A small network was shown many inputs. Here are its activations along a few directions, one row for each input.
In each table, some parts of the input vary, and every possible input appears once, in random order.
A made-up example of a description, with smaller parts first: one of 5 places around a ring, together with either a single point or (one of 2 separate values, together with one of 4 places along a line) or one of 11 places along a line.
Shared parts are said once, and a part with two or three values counts as separate values.
(in the rows, 128 means zero)

Rows:
row 1: [114  84  68 209 145 136 208 197 125 150 195 173 170 124]
row 2: [116 124  89 167 167 156 192 143  19 184 139  89 119  92]
row 3: [214 146 162  58 151 107  66  56 140  90 138 137  84 140]
row 4: [112 139 215 146  19 105  76  65 162  59 112 133 133 195]
row 5: [104 110 113 109  51  86  88 103 227  67 234 139 141 109]
row 6: [ 81 197 111  86 122  89 106 156 178  79 230 180 156 158]
row 7: [161 150 152  80 197  87  22 104 209 155 144 134  66 156]
row 8: [123 157 132 134 154 193 185 169  87 205  42  42 141  63]
row 9: [ 98 252 181  51 114 147  69 107 123 128  99  61  97  67]
row 10: [168 141 181  80  82  98 118  39 122  33 115 160  81 156]
row 11: [176  81  59 178 210 134  95 133 151 227  61 138 128 128]
row 12: [ 55 217 138 120 130  88  44 179 119  64 166 138 112 108]
row 13: [129  39 167 221  45 156 182 126 116 148  54 134 171 181]
row 14: [ 65  88 134 195 191 146 175 243  87 153 138 120 132 106]
row 15: [109  37  32 181  82 148 183 148 184 141 150 133 202 103]
row 16: [159  56 130 124 127 152 224  95  85 132  37 158 148 155]
row 17: [225  70  90 120 176 154 164 114  96 179  56 137 149 132]
row 18: [ 94 216 150  42 138 122 108 125  73 113 194  98  75 132]
What is each input in this table made of?
> one of 2 separate values, together with either one of 4 places along a line or one of 5 places along a line
Changing only the choice among 2 separate values turns row 2 into row 18. The same change can be made to row 14. Which row results?
> row 12

Rows:
row 19: [147 121 155 136 105 139 161 102  97 129  81 121 129 139]
row 20: [125  76 106 159 100 124 151 125 162 132 129 146 169 150]
row 21: [119  92  83 154 155 126 137 160 147 147 141 154 152 136]
row 22: [107 131  85 147 161 133 143 167 117 151 166 126 133  98]
row 23: [170  74 127 132 120 135 141  96 141 140  81 132 136 145]
row 24: [ 95 107 128 146  98 126 174 131 107 108 125 134 166 134]
row 25: [161 137 114 128 169 154 129 137 105 169 121 111 105  98]
row 26: [ 82 140 130 155 121 141 150 168 102 133 134 109 144 104]
row 27: [127 143 149 140 139 144 142 138  80 145  90  96 101 105]
row 28: [ 93 204 158  62  94  75  48 107 179  50 206 141 106 146]
row 29: [172 104 114 140 164 145 123 128 136 165 101 139 121 136]
row 30: [138 207 186  37 110  94  36  77 164  65 161 128  74 146]
What is each input in this table made of?
> one of 2 separate values, together with either a single point or one of 5 places around a ring
Changing only the choice among 2 separate values turns row 23 into row 20. The same change can be made to row 19. Which row results?
> row 24

Rows:
row 31: [169 125 145 101 136 127 107  93 139 119 107 134 103 143]
row 32: [107 126 124 123  98 106 116 124 165 102 158 142 149 144]
row 33: [145 158 161 109 131 131 115 109 107 112 111 116  98 118]
row 34: [169  39  87 204 168 190 221 155  69 221  45 110 153 107]
row 35: [111  31  61 227 152 164 226 186  94 199  92 133 196 112]
row 36: [111 119 117 121 112 111 111 125 172 110 159 151 150 147]
row 37: [146 147 163 113 113 129 115 102 115 116 107 115 101 137]
row 38: [ 87 153 133 117 114 116 127 141 137 100 163 140 145 130]
row 39: [155 157 146  98 145 129 108 116 112 126 120 110  91 113]
row 40: [ 89 142 130 123  93 120 121 130 151 103 152 135 151 138]
row 41: [166 133 151 100 120 122 114  89 129 114 106 125 106 138]
row 42: [ 98 153 113 125 131 108 106 148 142 121 181 134 128 124]
row 43: [151 160 142 106 152 122  95 120 110 137 126 115  91 117]
row 44: [ 87 150 120 124 125 117 109 154 149 112 165 134 130 125]
What is each input in this table made of?
> one of 2 separate values, together with either a single point or one of 6 places along a line
Changing only the choice among 2 separate values turns row 39 into row 44. The same change can be made to row 31. Which row results?
> row 36
Change only the choice among 2 separate values in row 40. List by row number the other rows that result.
> row 37
Change only the choice among 2 separate values in row 35. List by row number the other rows that result.
> row 34
